A small network was trained on invented records. Each row is its activation on one of them, seen along a few directions.
Records have a field called Vorem. Each example row is followed by its value.
Other fields move the rows too, some of them a lot.
Strong random noise was added to every row along 4 fixed directions; ignore it. To show where, here is one row again and again, with new noise each time:
34; -20; 228; 456; 114; -98; -190; -157; -457; -377; -104; -23; -72; -57; 212; -245; 145; -28; -76
-294; -129; 74; -221; -131; -326; 478; 152; 121; 174; -174; -249; 210; -314; -68; 229; -108; -17; 179
-243; -32; -18; -379; -93; -97; 468; 264; 207; 196; -88; -4; 73; 80; 2; 163; -118; 68; 259
-31; -75; 243; -42; -58; -146; 317; -107; -192; -164; -5; -139; -93; -79; 3; 139; 144; -110; -18
154; -102; 467; -15; -50; -111; 405; -396; -473; -445; 182; -207; -342; -20; -58; 254; 434; -304; -230
-528; -116; -42; -112; 323; -287; 318; 326; -383; -128; -54; -65; 171; 240; 87; -69; 158; -101; 253

103; -41; 182; -282; -111; -48; 308; -116; 37; -84; 196; -113; -97; -22; -102; 410; 106; -116; -88 => b7
-269; 37; -150; -349; 99; 128; 224; 256; -14; 19; 119; 332; -48; 555; 23; -38; 73; -33; 171 => b6
401; 159; 202; -237; -645; 246; 232; -37; 510; 153; -144; 96; -69; -250; 167; 252; -253; 50; 34 => b8
-279; 39; 29; 452; 149; -352; -111; 215; -363; -227; -291; -175; 313; -319; 186; -266; 2; 25; 77 => b3
-18; -95; -256; 306; 321; 146; -466; -46; -223; 40; 188; 92; 21; 300; -131; -344; 135; 120; -59 => b1
3; 106; -37; 112; 219; 214; -267; 308; 2; -118; -57; 350; -23; 314; 258; -338; -61; 114; 242 => b5
269; 30; 85; -61; 51; 270; -18; -367; -107; -86; 370; 3; -433; 246; -192; 112; 255; -104; -166 => b1
6; -69; -77; 39; 121; -76; -243; -58; -53; -30; 58; -24; -43; 21; -36; -65; 46; -70; -75 => b4
-279; 2; -10; 337; 217; -331; -203; 173; -236; -105; -172; -93; 423; -238; 228; -225; 13; -76; 67 => b7
230; 24; 128; -272; -189; 200; 175; -158; 163; -17; 17; 67; -330; 107; 35; 118; 41; 35; -24 => b2
-237; -105; -214; 456; 533; -77; -644; -5; -511; -204; 90; -16; 69; 255; 44; -526; 176; 29; 15 => b1
-213; -161; 110; -169; -5; -174; 304; -71; -252; -170; 89; -84; -17; -52; -152; 218; 234; -277; -17 => b6
126; 65; 161; -695; -372; 74; 733; 51; 365; 122; 54; -15; -124; 57; -215; 527; 4; -23; 130 => b3
513; 205; 459; 688; -97; 255; -519; -421; -605; -719; 19; 156; -344; 78; 471; -326; 260; -117; -357 => b8
-267; 105; -412; -493; 285; 167; 230; 405; 10; 106; 104; 205; -14; 700; -35; -101; 94; 119; 236 => b3
-84; -16; -262; 225; -7; 6; -273; 77; 115; 153; -240; -25; 287; -139; 138; -200; -329; 177; 41 => b8
230; 113; 114; 110; -205; 63; -186; 38; 419; 280; -212; 60; 108; -249; 61; -85; -315; 231; 15 => b5
239; 43; 85; -8; -95; 97; -37; -148; 178; 62; 61; 118; -150; 153; -52; 123; -14; -2; -132 => b4
-393; -145; -258; 45; 311; -183; 38; 76; -282; 65; -49; -231; 240; -11; -154; -103; 123; -75; 46 => b2
79; 24; 171; 616; 348; 79; -409; -176; -759; -628; 31; 196; -173; 336; 325; -538; 384; -83; -132 => b2
248; -31; -23; -138; -329; 133; -58; -124; 674; 418; -53; -130; 132; -402; -295; 173; -302; 194; -83 => b5
369; 42; 40; -56; -227; 172; 13; -201; 321; 187; 30; 47; -33; -222; -84; 235; -99; 86; -147 => b7
200; -9; 34; 17; -8; 61; 11; -150; 34; -34; 103; -11; -238; 18; -70; 141; 53; -141; -144 => b4
-282; -159; -52; 343; 65; -392; -109; -15; -269; -27; -206; -239; 219; -544; -39; -78; -78; -112; -31 => b6

Here are new rows. What is Vorem for each?
197; 60; 165; -218; -77; 183; 163; -95; 205; 15; 169; 23; -203; 217; -119; 169; 75; 4; -111 => b5
-329; -38; -123; -393; 290; 72; 323; 191; -301; -178; 210; 222; -223; 686; 6; 17; 219; -216; 135 => b6
-229; 249; -386; -118; 154; 257; -86; 713; 252; 115; -272; 560; 149; 497; 387; -389; -265; 366; 545 => b3
205; -170; 117; 21; -193; -168; 51; -385; 121; 92; 96; -318; 24; -391; -353; 307; 80; -197; -305 => b4
63; 90; 34; 129; -103; -63; -166; 16; 121; 122; -68; -24; 36; -90; 18; 19; -26; -32; -88 => b4
498; 160; 330; -332; -236; 260; 375; -369; -86; -384; 273; 55; -648; 175; -40; 307; 380; -154; -215 => b3
-225; -84; -116; -464; 294; 21; 324; 241; -162; -66; 310; 159; -149; 733; -127; 191; 266; -186; 128 => b4
-23; 23; -501; 299; 208; 213; -709; 23; 229; 439; -13; 105; 161; 177; -121; -431; -282; 396; 22 => b1
